A small network was shown many inputs. Here are its activations along a few directions, one row for each input.
Each table varies a few parts of the input and shows all the possible inputs, shuffled.
Descriptions start from the smaller parts, as in this example, which fits no table here: one of 8 places around a ring, together with either a single point or one of 9 places around a ring or (one of 2 separate values, together with one of 6 places along a line).
Shared parts are said once, and a part with two or three values counts as separate values.

A family of inputs:
R1: [  1  46  -1  -4   1   1 -53   0 -60  -2   6]
R2: [-42 -61  -1  -1  11  30  15 -28  15   3   4]
R3: [ 82  26 -44  77  13  14 -25  30  27  28 -92]
R4: [ 25  45  -4 -12 -26 -23 -13  39 -15  -9  26]
R5: [-43 -32  -1   0  28  54  16 -34   9 -12   8]
R6: [-13 -46  23  -9  24   7  28 -18  51  -7  17]
R7: [ 34  55   5 -14 -35 -37  23  22 -15  12  21]
R8: [-12 -42  37  -4  29 -21  57 -17  47   6   7]
R9: [ -3  28 -17 -12 -16 -13 -43  20 -53   2   5]
R10: [  3  36 -12 -23 -34 -23 -28  19 -35  -6  -4]
R11: [-32 -55  15   3   5   9  22 -33  29 -15   3]
Question: Describe the family of inputs behind these rows.
Answer: either a single point or (one of 2 separate values, together with one of 5 places along a line)
Question: Which other rows does R10 become when the choice among 2 separate values takes its other values? List them by row number.
Answer: R11

A family of inputs:
R12: [ 38  45  -5   5  -5 -28   2  28  -4  23  -7]
R13: [ 25  45 -10   7 -19  -9 -16  20 -22  -1 -15]
R14: [  7  21 -19   7 -12   9 -54  18 -39  -6  -8]
R15: [ 26  27 -20   8 -23 -22 -25  27 -20   1 -23]
R16: [-41 -45 -12   8  15  32  -7 -29   6  -8  -2]
R17: [ 42  51  -5   7 -15 -21  12  31   0  23  -3]
R18: [-22 -46  -4   3  10  21   8 -22  18  -1 -10]
R19: [ 43  32 -16   8 -17 -35   3  37   0  22 -12]
R20: [ 31  41  -9   7 -11 -26 -16  16 -18   6  -9]
R21: [-30 -38   8   3  25  27   9 -35   6  -2  -2]
R22: [-37  43  21 -86 -46 -49  -7  10 -50  -7  80]
R23: [-16 -32   9   3  18  16  29 -16  30 -15  -6]
R24: [ 21  38 -13   2 -15   9 -26  12 -35  -1  -8]
R25: [-48 -36  -2   7  31  36  -4 -36  -5 -11   2]
R26: [-21 -34   4   1  16  34  22 -28  12  -7   1]
R27: [ 21  40  -7   6  -9 -13 -27  14 -26   1 -17]
R28: [ 16  34  -8   1  -6   4 -38   5 -39   3  -9]
R29: [ -2 -29  15   6  12   9  35 -14  42  -6   6]
R30: [ 10 -30  20   1  22   5  51  -4  51   6  11]
R31: [-40 -32  -4   6  21  44   7 -33   1 -14   6]
R32: [-10 -32  19   7  20   0  22 -20  37  -1   1]
R33: [ -1  34  -9   3   0  17 -55   8 -44  -6  -3]
R34: [-81 -38  57 -69 -18 -26  44 -19 -17 -13  90]
R35: [ 34  46 -10   9 -22 -18  -6  21 -12   5  -4]
R36: [ 22  23 -20   4 -21  -4 -37  18 -32   5 -17]
R37: [ -2 -42   5   7   8  -6  21  -9  46  -3  -6]
R38: [  3 -32  23   2  29  -2  40  -6  48  11   5]
R39: [  8 -40  13   5  12  -5  36   2  59  14   0]
R40: [-21 -36  13   4  26   8  19 -21  24  -9 -10]
R41: [-15 -43   3   6  10   3  13 -11  35  -7 -17]
R42: [ 35  30 -19  10 -26 -33 -16  26 -12   8 -13]
R43: [  6  36 -16   3  -7  22 -40  11 -41 -12   0]
Question: The inputs of R20 and R32 match in every part but one. If R19 is changed in the same way as R20 into R32, which row does it become?
Answer: R39
Question: Describe the family of inputs behind these rows.
Answer: one of 2 separate values, together with either a single point or (one of 3 separate values, together with one of 5 places along a line)
Question: Which other rows does R38 become when the place on the line of 5 takes its other values? List them by row number.
Answer: R21, R25, R32, R40

A family of inputs:
R44: [ 59  37  12   8  -3 -43   5  38  16  26  -5]
R45: [ 19  -1 -37  53  13  38 -21   7  -5   1 -54]
R46: [-37 -41  16  -5  11   3  13 -30  24  -6   1]
R47: [-17  -3  23 -44 -32 -33  42   5  -5  -4  47]
R48: [ 54  60  25 -10 -19 -50   8  45   3  13  14]
R49: [-50   4  14 -36 -14 -12   5  -7 -37 -21  53]
R50: [ 26  22 -21  25 -11  -3 -22   4  -4   7 -38]
R51: [ 23  30 -14   2 -25 -22 -33  23 -16  14  -9]
R52: [ 17   0 -34  45  12  63 -41 -10 -30  -2 -50]
R53: [ 42  18 -15  23  -3 -21  -2  16   9  10 -41]
R54: [ 60  30   4  32  11 -27  15  17  31  18 -33]
R55: [  1 -21  22  -2  21  -8  65 -17  59  14  10]
R56: [-29 -69   8  14  23  37  13 -28  54 -14 -13]
R57: [  5 -49  12  16  36  22  66 -20  90  12  -2]
R58: [  5  42 -28  -4 -12  15 -56   7 -61   3  -3]
R59: [-55   4  14 -44 -14   9 -18 -22 -55 -29  66]
R60: [ 42  28 -12  -2 -18 -37 -15  35  -3  13 -12]
R61: [ -3 -16  31 -21   6 -26  63   1  36  31  35]
R62: [-12 -65   0  10  26  22  39 -22  68  -6 -11]
R63: [ -3   8  43 -34 -21 -34  70   9  14  17  53]
R64: [ 38  51   1 -24 -34 -43 -13  43 -15  -1   8]
R65: [ 10  40 -26   1  -9  -8 -38  26 -37   8  -8]
R66: [  1  65 -19 -26 -30   7 -53  15 -69 -11  21]
R67: [  7  65 -18 -20 -28 -14 -37  33 -47  -9  13]
R68: [-41 -63   6  15  43  49   7 -23  28 -21 -16]
R69: [-18 -31  15 -30  -4 -26  34  -2  14  12  26]
R70: [-36 -33  18 -26  -8 -15   6 -13   4   4  31]
R71: [ 48  -9 -28  52   5   6   1  11  32   5 -53]
R72: [-49 -31  14 -10  26  39 -19 -44 -27 -26   8]
R73: [ 30 -10 -28  55   0  23 -17   3  19   7 -52]
R74: [ 64   2 -10  60  20   0  20  13  56  16 -40]
R75: [-45 -29   9  -3  27  17   5 -28  -3 -19   2]
R76: [ 13  29 -30  26   4  11 -27   5 -28   2 -41]
R77: [-38  -8  24 -40 -33 -22  15  -6 -14  -9  50]
R78: [-16 -38  10  -9  12  -9  37 -20  36  -3  -1]
R79: [ 10  33 -31  18   4  35 -46 -12 -52  -1 -32]
R80: [-49 -22   9 -22  10  -5  -2 -13 -20  -6  32]
R81: [ 20  51  -1 -21 -42 -29 -31  32 -27  -1  11]
R82: [-53 -21  11 -29   8  17 -25 -28 -41 -16  42]
R83: [-44 -61  13   8  40  71 -15 -42   2 -28 -11]
Question: Describe the family of inputs behind these rows.
Answer: one of 2 separate values, together with one of 4 places along a line, together with one of 5 places along a line
Question: The inputs of R79 and R52 match in every part but the place on the line of 4. If R75 is changed in the same way as R79 into R52, which row does it become?
Answer: R68
Question: The inputs of R53 and R60 match in every part but the place on the line of 4. If R55 is changed in the same way as R53 into R60, which row does it become?
Answer: R61
Question: Which other rows does R72 become when the choice among 2 separate values takes its other values? List them by row number.
Answer: R79
Question: Which other rows does R59 become when the choice among 2 separate values takes its other values? List them by row number.
Answer: R66
